A small network was shown many inputs. Here are its activations along a few directions, one row for each input.
In each table, some parts of the input vary, and every possible input appears once, in random order.
A made-up example of a description, with smaller parts first: one of 6 places along a line, together with either a single point or one of 9 places along a line or (one of 3 separate values, together with one of 8 places around a ring).
Shared parts are said once, and a part with two or three values counts as separate values.
In the rows, zero is written as 128.

Other details of the inputs shift rows strongly along two fixed directions, in all tables alike. That doesn't count.

Table:
row 1: [165 158 151 104 149 101 104 119 150 155 136]
row 2: [116 130 124 117 131 128 141 129 144 131 116]
row 3: [123 165 109 152 144 109 133  84 155  84 147]
row 4: [144 142 126 151 128 104 101 118 127  74 129]
row 5: [170 135 169  93 149 135 118 140 114 187 130]
row 6: [192 138 172 137 137 116  93 129 110 122 138]
row 7: [170 150 167  92 154 134  92 131 106 192 144]
row 8: [124 165 108 130 142  95 132 100 168  88 133]
row 9: [150 128 145 101 135 123 126 131 142 162 119]
row 10: [165 164 137 120 149 110 117  97 149 125 148]
row 11: [ 76  92  83 141  65 130 170 164 144  86  91]
row 12: [177 154 152 153 136  99  94 113 133  86 143]
row 13: [ 97 113 118 104 126 144 140 147 122 151 104]
row 14: [147 138 158 131 155 143 111 121  96 177 144]
row 15: [ 74 100  74 134  70 123 159 161 137  83  92]
row 16: [160 147 149 139 156 130 119 102 111 150 149]
row 17: [111  60 150 124 102 162 137 171  91 156 135]
row 18: [110 124  97 153 118  95 128 107 144  50 159]
row 19: [130  91 150 128 116 136 121 152 103 137 152]
row 20: [ 98  91 138 133 127 178 145 146  89 180 112]
row 21: [ 86 111  99 122 112 128 154 131 163 116  98]
row 22: [189 160 140 126 114  84 114 129 141 110 143]
row 23: [128 103 155 111 133 174 136 147  88 194 121]
row 24: [125 121 139 112 129 149 131 135 127 161 123]
row 25: [151 166 126 109 148  89 106 105 159 125 135]
row 26: [ 62 125  77 146 121 138 155 109 137  87 115]
row 27: [118 166 108 150 145 109 130  87 151  87 146]
row 28: [157 168 127 130 160 110 104 102 133 127 149]
row 29: [104  82 153 111 132 192 129 166  57 223 109]
row 30: [ 96 113  95 141 123 148 158 123 137 113 110]
row 31: [ 53 100  73 148 111 155 168 133 141 100  97]
row 32: [176 152 147 120 112  95 107 148 129 132 139]
row 33: [101  97 137 104 120 171 137 158 108 183 107]
row 34: [132 118 137 149 117 127 113 140 118  98 117]
row 35: [ 86 114  94 144 122 147 155 126 141 111 110]
row 36: [145 126 123 150 124  96 128 104 144  66 168]
Each input here is: one of 4 places along a line, together with either one of 3 separate values or one of 6 places along a line.
Q: The inputs of row 1 and row 9 match in every part but the place on the line of 4. If row 33 is changed in the same way as row 1 into row 9, which row does it become?
A: row 10
Q: List by row number the other rows that have the place on the line of 4 in common with row 4.
A: row 7, row 13, row 15, row 18, row 25, row 26, row 28, row 29
Q: Which other rows does row 36 become when the choice among 3 separate values takes its other values? List them by row number.
A: row 6, row 22
Q: Which other rows does row 2 become when the place on the line of 6 takes its other values? List them by row number.
A: row 3, row 20, row 21, row 24, row 35

Table:
row 37: [176 168 134 152 126  79  99 106 126  79 174]
row 38: [119 128 120 133 128 140 134 123 138 132 109]
row 39: [138 129 154 105 128 149 121 152 111 177 115]
row 40: [117 107 126 125 117 119 113 148 130 106 123]
row 41: [155  76 194  86 124 157  94 184  70 209 138]
row 42: [202 163 196  99 166 132  77 130  95 206 143]
row 43: [154 178 130 135 159  92 103  81 141 105 169]
row 44: [128  95 138 131 118 128 132 138 137 103 130]
row 45: [ 93 102  99 154  80 138 149 155 117  85  95]
row 46: [180 169 160 117 161 107  88 103 121 157 174]
row 47: [159 108 186  91 132 172 117 175  87 231 110]
row 48: [152  94 184  91 132 161 120 170  84 235 131]
row 49: [ 68  98  93 147 126 157 161 120 125 108 111]
row 50: [ 67 105  94 129 106 144 159 136 132 113 119]
row 51: [159 177 131 127 149  77 109  91 151 110 169]
row 52: [ 81  97 100 142 114 156 164 127 141 116 111]
row 53: [109 130 114 122 124 119 132 137 135 136 119]
row 54: [155  96 188 100 144 181 120 160  78 230 126]
row 55: [ 82  82  93 159  74 150 164 161 118  88  83]
row 56: [174 148 147 136 144  81  97 101 153  81 170]
row 57: [136 125 150 111 132 153 115 144 108 179 114]
row 58: [147 112 177  87 135 166 107 182  79 233 122]
row 59: [ 69 109  87 136 113 147 146 137 134 119 104]
row 60: [110 120 121 135 134 140 138 116 127 129 132]
row 61: [ 90  82 110 136  98 137 145 148 142  88  92]
row 62: [ 68  82  85 123  96 151 176 145 135 118 106]
row 63: [ 74 101  97 135 108 148 166 135 139 113 117]
row 64: [137 109 129 153 102 130 141 142 116 102 131]
row 65: [126 161 106 153 151 114 130  86 152  82 119]
row 66: [115 132 122 121 120 123 136 133 138 133 109]
row 67: [ 84 109  90 118 100 139 159 143 140 113  92]
row 68: [ 76 100  87 117 101 137 161 138 132 114 118]
row 69: [196 172 168 115 156  96  99 112 139 159 143]
row 70: [152 178 128 140 168  97 103  77 135 101 166]
row 71: [129 160 109 148 142 110 130  90 158  88 122]
row 72: [138 154 104 161 111  90 116 122 136  63 140]
row 73: [175 162 146 131 140  79  89 107 154  79 147]
row 74: [155 186 124 141 171  95  98  86 140 102 151]
row 75: [130 161  94 125 130  92 127 110 159  91 136]
row 76: [164 172 132 141 157  96 108  82 154 109 169]
row 77: [114 120 123 141 144 148 144 113 125 123 123]
row 78: [109 134 119 134 139 143 130 119 121 123 106]
row 79: [172 171 140 134 152  85 122  90 163 108 160]
row 80: [180 180 128 123 145  84 115  95 163 105 142]
row 81: [ 80 101 102 136 109 152 172 135 144 111 111]
row 82: [166  94 181  82 130 168 128 172  87 229 127]
row 83: [131 109 125 152 101 126 135 142 111 104 137]
row 84: [ 51  96  83 136 109 158 157 143 125 118  91]
Q: What do these inputs look like to the network?
A: one of 6 places around a ring, together with either one of 2 separate values or one of 6 places along a line
Q: The inputs of row 37 and row 64 match in every part but the place on the ring of 6. If row 46 is changed in the same way as row 37 into row 64, which row does it become?
A: row 52
Q: Which other rows does row 39 become when the place on the line of 6 takes its other values? List them by row number.
A: row 42, row 57, row 66, row 67, row 78
Q: Which other rows does row 56 become when the choice among 2 separate values takes its other values? List them by row number.
A: row 83
Q: Which other rows does row 51 become when the place on the line of 6 takes its other values? List them by row number.
A: row 43, row 46, row 50, row 68, row 70

Table:
row 85: [225 199 184 114 188  97  68  95 112 180 178]
row 86: [115  98 158 112 155 183 134 133  92 203 135]
row 87: [175 244 104 139 181  38 105  30 206  58 192]
row 88: [147  94 160 121 113 163 121 171  82 178 117]
row 89: [ 82 138  82 173 140 124 151  80 157  58 126]
row 90: [146 100 161 112 106 155 123 179  95 183 110]
row 91: [169 172 116 150 121  54 121  91 179  44 170]
row 92: [ 91  77 135  93 113 183 152 177 108 205  72]
row 93: [ 91  54 147 129 102 192 131 186  65 172 103]
row 94: [210 124 194 110 134 119  93 148  93 176 171]
row 95: [198 118 199 117 144 122  79 143  82 169 181]
row 96: [ 37  88  47 153  70 129 185 142 177  34  68]
row 97: [117 100 157 121 147 175 117 145  79 194 123]
row 98: [ 94  78 136  94 100 176 138 191  94 190  68]
row 99: [148 200 101 133 156  65 112  72 191  71 140]
row 100: [ 26 106  57 157 128 148 177  92 154  68 121]
row 101: [140 113 158 110 117 161 126 168  92 191  98]
row 102: [246 174 200  90 153  65  61 128 132 157 184]
row 103: [ 75 150  68 122 134 104 157  89 192  78 120]
row 104: [195 245 112 157 161  32  89  51 187  35 170]
row 105: [184 160 179  89 168 133 107 121 118 217 156]
row 106: [115 108 145  97 145 171 134 143  94 210 132]
row 107: [153 201 104 150 153  73 123  67 183  73 147]
row 108: [193 154 181 111 167 137  96 123  97 203 148]
row 109: [235 198 190 119 175  95  62 107 102 165 171]
row 110: [ 28  57  58 179  74 140 188 128 149  19 111]
row 111: [165 198 110 142 144  66 112  81 185  56 130]
row 112: [100 125  83 149  91  85 149 120 167  42 139]
row 113: [149 188 113 172 157  83 102  67 150  45 157]
row 114: [140 106 157 119 124 169 125 161  80 185 106]
row 115: [ 59 110  60 157  80 119 164 136 158  47  97]
row 116: [ 82 149  72 126 134 108 164  86 196  78 117]
row 117: [110  48 149  92  82 164 148 202 104 179  96]
row 118: [142  98 158  95 109 147 112 184 102 182 102]
row 119: [ 74  30 125 115  73 181 160 199  78 162 104]
row 120: [140  85 169 132 122 171 114 164  76 171 124]
row 121: [222 196 185 105 196 105  85  83 125 188 190]
row 122: [ 55  67 112 108  98 191 164 182  95 194  73]
row 123: [ 18  85  49 185  92 158 187 117 143  31  79]
row 124: [ 28  86  40 172  73 137 181 134 148  30  90]
Q: What do these inputs look like to the network?
A: one of 2 separate values, together with one of 4 places along a line, together with one of 5 places along a line
Q: The inputs of row 101 and row 104 match in every part but the choice among 2 separate values. If row 116 is changed in the same way as row 101 into row 104, which row does it become?
A: row 103
Q: The inputs of row 112 and row 91 match in every part but the choice among 2 separate values. If row 93 is changed in the same way as row 112 into row 91, which row does it become?
A: row 120
Q: Which other rows does row 96 become when the place on the line of 5 takes its other values? List them by row number.
A: row 92, row 111, row 116, row 117
Q: Which other rows does row 123 become when the choice among 2 separate values takes its other values? List them by row number.
A: row 113

Table:
row 125: [ 95 103  93 130  95 122 173 126 172  72 110]
row 126: [145 151 122 149 119 109 124 125 137 105 117]
row 127: [140  99 157 136 140 148 117 132 100 152 141]
row 128: [244 192 188  88 163  64  57 119 120 166 194]
row 129: [152 203 116 105 181  86 120  70 185 132 158]
row 130: [127  52 178  95 101 214 143 211  62 231  66]
row 131: [ 87 173  76 136 151 129 146  83 169 108  98]
row 132: [207 140 189  95 148 102  88 136 127 178 156]
row 133: [101  93 121 115  98 159 128 180  82 158  88]
row 134: [120 167 101 155 120  94 117 111 155  58 122]
row 135: [ 97  44 177 105 109 215 125 204  38 234 115]
row 136: [182 190 129 151 163  70  84  73 133  73 195]
row 137: [ 86  98  95 164 115 147 168 109 142  64 125]
row 138: [ 55  90  71 160  90 139 168 137 151  62  68]
row 139: [201 147 188 133 158 125  88 122  92 177 178]
row 140: [147 115 146 109 111 121 130 154 127 161 134]
row 141: [ 16 112  58 148 137 165 190  90 147 102 101]
row 142: [102 136  98 130 105  95 136 124 166  73 136]
Q: The inputs of row 136 and row 128 match in every part but one. If row 137 is changed in the same way as row 136 into row 128, which row does it become?
A: row 125
Q: What do these inputs look like to the network?
A: one of 3 separate values, together with either a single point or one of 5 places along a line
Q: Which other rows does row 140 become when the choice among 3 separate values takes its other values? List them by row number.
A: row 126, row 139
